A small network was shown many inputs. Here are its activations along a few directions, one row for each input.
Each table varies a few parts of the input and shows all the possible inputs, shuffled.
Descriptions start from the smaller parts, as in this example, which fits no table here: one of 5 places around a ring, together with either a single point or one of 11 places around a ring or (one of 3 separate values, together with one of 6 places along a line).
Shared parts are said once, and a part with two or three values counts as separate values.

A family of inputs:
x1: [-26  60  35  28  37 -44  -7  50  34 -12 -69]
x2: [ -9 -25   0  37 -39  74 -18  11  -5 -16 -45]
x3: [  6 -10  16  17 -16  85  -9 -23 -35  32  34]
x4: [  3 -24   8 -34  32 -33  16   1 -34  28  72]
x5: [ 13 -36   8 -66  -7 -34  13 -54 -16   5  54]
x6: [ -3 -21  10 -26  55 -32  19   3 -29  32  72]
x7: [-12  28   0  15   1 -29  -3  72  45  -8 -52]
x8: [ 14  -9  23   8 -37  79  -2 -35 -37   8  37]
x9: [  3 -20  29  38 -14  72  -2 -14 -36  36  44]
x10: [-20 -30  16  72 -14  68 -19  33  -4  -3 -36]
x11: [ 42 -37   8 -61  -9 -34  15 -56   3  -7  66]
x12: [  1 -22   7 -55   9 -28  20 -33 -21  12  65]
x13: [ 10  21 -56 -43  -2 -79   8 -33  29 -29  13]
x14: [  9  15 -31 -18 -46 -32  13  27  47 -29 -63]
x15: [  6 -33   2  23 -62  66 -21   3 -15 -30 -50]
x16: [ 36  19 -58 -46   1 -72  22 -34  44 -43  19]
x17: [-16  22 -41 -12  33 -83 -10  16  22   9  21]
x18: [ 11  19  52  48  37  59   6 -42 -67  56 -13]
x19: [ 28 -17  22  -8 -55  79  -6 -42 -38  -7  30]
x20: [ -1 -20  26  15  19  84 -12  -3 -42  43  26]
x21: [-26 -17   6  40 -19  83 -12  20   0 -12 -37]
x22: [-38  57   5  -6  69 -92 -10  -8  -5   1 -13]
x23: [-13  22 -48 -29  17 -76   1 -12  32 -17  17]
x24: [-14  26 -41 -18  22 -78   5  -1  33   1  26]
x25: [-19  11  44  85  25  47 -10   1 -23  16 -73]
x26: [ 26  10 -37 -14 -47 -34  15  21  62 -31 -58]
x27: [-20  21 -37 -12  50 -77 -17  20  24   6  18]
x28: [-11  27  -8   7 -11 -28  11  56  53 -21 -46]
x29: [ -6  25 -22  -8 -23 -30   7  39  52 -21 -56]
x30: [-20  24  -3  14  22 -27 -10  72  48  -9 -54]
x31: [  0 -20   6 -35  16 -32  19 -17 -20  33  78]
x32: [-27 -22  11  51  14  76 -19  34   4   5 -48]
x33: [ 26 -38  -6  18 -67  70 -21  -2 -10 -38 -48]
x34: [ -3  23  37 -14  74 -49  30 -19 -60  25  41]
x35: [ 50 -30  15 -12 -63  78 -13 -49 -34 -11  29]
Q: What do these inputs look like to the network?
A: one of 5 places around a ring, together with either a single point or one of 6 places along a line
Q: The inputs of x33 and x16 match in every part but the place on the ring of 5. If x32 is changed in the same way as x33 into x16, which row does it become?
A: x27
Q: Start at x11 and move only the place on the line of 6, one step at a time. The first step leads to x5. Which rows follow, in order?
A: x12, x31, x4, x6
Q: Start at x28 and move only the place on the ring of 5, one step at a time. The first step leads to x21. Which rows follow, in order?
A: x3, x31, x24

A family of inputs:
x36: [ -4  14  30  30   0  32  -3  21  -2  -9 -56]
x37: [  6 -25 -14  -8 -43  34  -5   8  18  -7  12]
x38: [ -2  -9 -27 -27 -11 -35  -1   5  23 -20   5]
x39: [ 26   3 -15 -40 -26 -27  10 -42   3 -20  30]
x40: [ 14  24 -16 -32  -3 -62   7 -10  22 -15  -5]
x41: [-27  24 -28  27  20 -28  -8  54  50  -7 -42]
x42: [-16  -8  21  24  16  13   0  27  -7  24  14]
x43: [-21 -11  14  -4  41  -1   3  -9 -39  35  48]
x44: [  5 -28   4 -17  16  13   3 -23 -23  13  49]
x45: [ 34 -12  -8 -33 -18  -7  16 -54 -23  -3  42]
x46: [-15   0   7   6   9   8   1  46  16   8  -8]
x47: [ -9   5  34  44   9  60 -17 -11 -46  19 -15]
x48: [  5   6   1  24 -26  21  -3  22  19 -21 -74]
x49: [ 15 -35 -13 -25 -16   6   4 -24 -17  -1  44]
x50: [  6  -9  24  30 -12  73 -18 -24 -29   4 -11]
x51: [ 25  -3   9 -25  14  -1  12 -53 -24  10  44]
x52: [  3  19  19  -8  39 -41  16 -26 -22  28  27]
x53: [-10   5  40  48  12  41 -10   3 -26   8 -32]
x54: [-18  -5  16  19  17  38  -8  15 -30  32  32]
x55: [-28  25 -34  -2  40 -75  -7  30  40 -12 -18]
x56: [  6 -24 -19 -32 -25 -11   1 -15   8 -16  34]
x57: [ -2  -9 -21   0 -30   9  -3  31  32 -12 -16]
x58: [ 18  19 -21 -35 -17 -47   9 -23  19 -21   6]
x59: [  0  14  20 -11  40 -16  10 -41 -39  34  38]
x60: [  5  28  11 -23  24 -51  16  -4   1   3   8]
x61: [ 11 -14   8  15 -50  58  -8 -14   1 -19 -35]
x62: [-13  -1   4 -19  30 -36   7  23   6   4  11]
x63: [ -5  -4 -18   2 -15  -6  -3  45  36  -6 -25]
x64: [ 16 -20  12  22 -44  72  -8 -21 -24  -7 -18]
x65: [ 14 -33  -8   0 -33  48  -2   0  -8   5  26]
x66: [ -2  -4 -21 -24   4 -52  -2  20  28 -15  -1]
x67: [  5 -21   7   8  -1  51  -6   1 -15  15  33]
x68: [-19  35  -8  54   7   0 -10  29  27 -19 -89]
x69: [-15  -7  15   0  41 -27   7   5 -18  26  31]
x70: [-11  57 -28 -10  33 -87   4   3  31 -13 -20]
x71: [  4   3  -1  22 -42  34  -5   9  14 -25 -63]
Q: What do these inputs look like to the network?
A: one of 4 places along a line, together with either a single point or one of 8 places around a ring
Q: The inputs of x54 and x59 match in every part but the place on the line of 4. If x57 is changed in the same way as x54 into x59, which row does it become?
A: x58
Q: Which other rows agree with x38 in the place on the line of 4? List them by row number.
A: x43, x44, x49, x55, x56, x62, x66, x69
Q: Change only the place on the line of 4 in x37. List by row number the other rows that result.
A: x39, x56, x61
Q: Which other rows agree with x71 in the place on the line of 4? List them by row number.
A: x36, x47, x48, x50, x53, x61, x64, x68

A family of inputs:
x72: [-11  25 -20  15   9   7 -13  18  31  -5 -33]
x73: [ -4 -27  45  40   3  82  -7  31 -33  32   3]
x74: [  6 -26 -11 -37  -2 -15   9   6   8  18  41]
x75: [ -2 -19 -10 -26 -24   9  -2   7  -6   8  50]
x76: [-23  -1 -10   9  22  18  -3   9  -7  18  33]
x77: [  7  34   1  10  21   9  -5 -32 -17   1  -9]
x78: [ -8   7 -19  -8  -1 -56   8  30  42 -19 -10]
x79: [  9 -47  -1 -13 -16  43 -13  -3 -17  -3  29]
x80: [ 15   4  -2  23 -19  25  -5 -48 -21  -2 -11]
x81: [-19  -3   5  -6  42 -30  -1  12   3  11  38]
x82: [-27  22 -13  11  19 -41  -7  34  15   4 -45]
x83: [  7   2 -25 -10 -41  -5  -4  19  24 -33 -10]
x84: [ 22  15   9 -23 -32  -5   1 -40 -10  -7  10]
x85: [ 16  17   3 -19  15 -51  16 -27   2  -4  12]
x86: [-13  20  -7  -3  19 -50  -9  33  33  -8 -27]
x87: [ 15  -2 -32 -24 -16 -28  22  24  38 -19 -15]
x88: [ -6  34  15   6  36 -38   5 -22 -28   5 -18]
x89: [  4 -25 -12  -8 -41  32  -5   5  14 -34 -27]
x90: [ 17 -17   9 -10 -29  31   0 -53 -20 -16  -9]
x91: [-14 -12  -3 -24  23 -32  11   9  14  17  45]
x92: [-28  -3  -1   5  41 -25   5  15 -18  26  24]
x93: [ -3  -6 -21  29 -27  21 -16  -3  22 -15 -26]
x94: [  2   4  53  42 -10  71   8 -12 -39  12 -32]
x95: [  3 -29 -14  24  -1  36 -14  -1 -16  12  26]
x96: [ 36   9   1 -33 -11 -28  21 -31  -3   0  10]
x97: [  6  31  19 -11  39 -45   7 -20 -10  -6  -3]
x98: [ -6  -8  39  41 -18  65  -8  40  -1   7 -47]
Q: The inputs of x76 and x77 match in every part but one. If x81 is changed in the same way as x76 into x77, which row does it become?
A: x97
Q: What do these inputs look like to the network?
A: one of 3 separate values, together with either a single point or one of 8 places around a ring
Q: Change only the choice among 3 separate values in x84. List by row number the other rows that result.
A: x75, x83
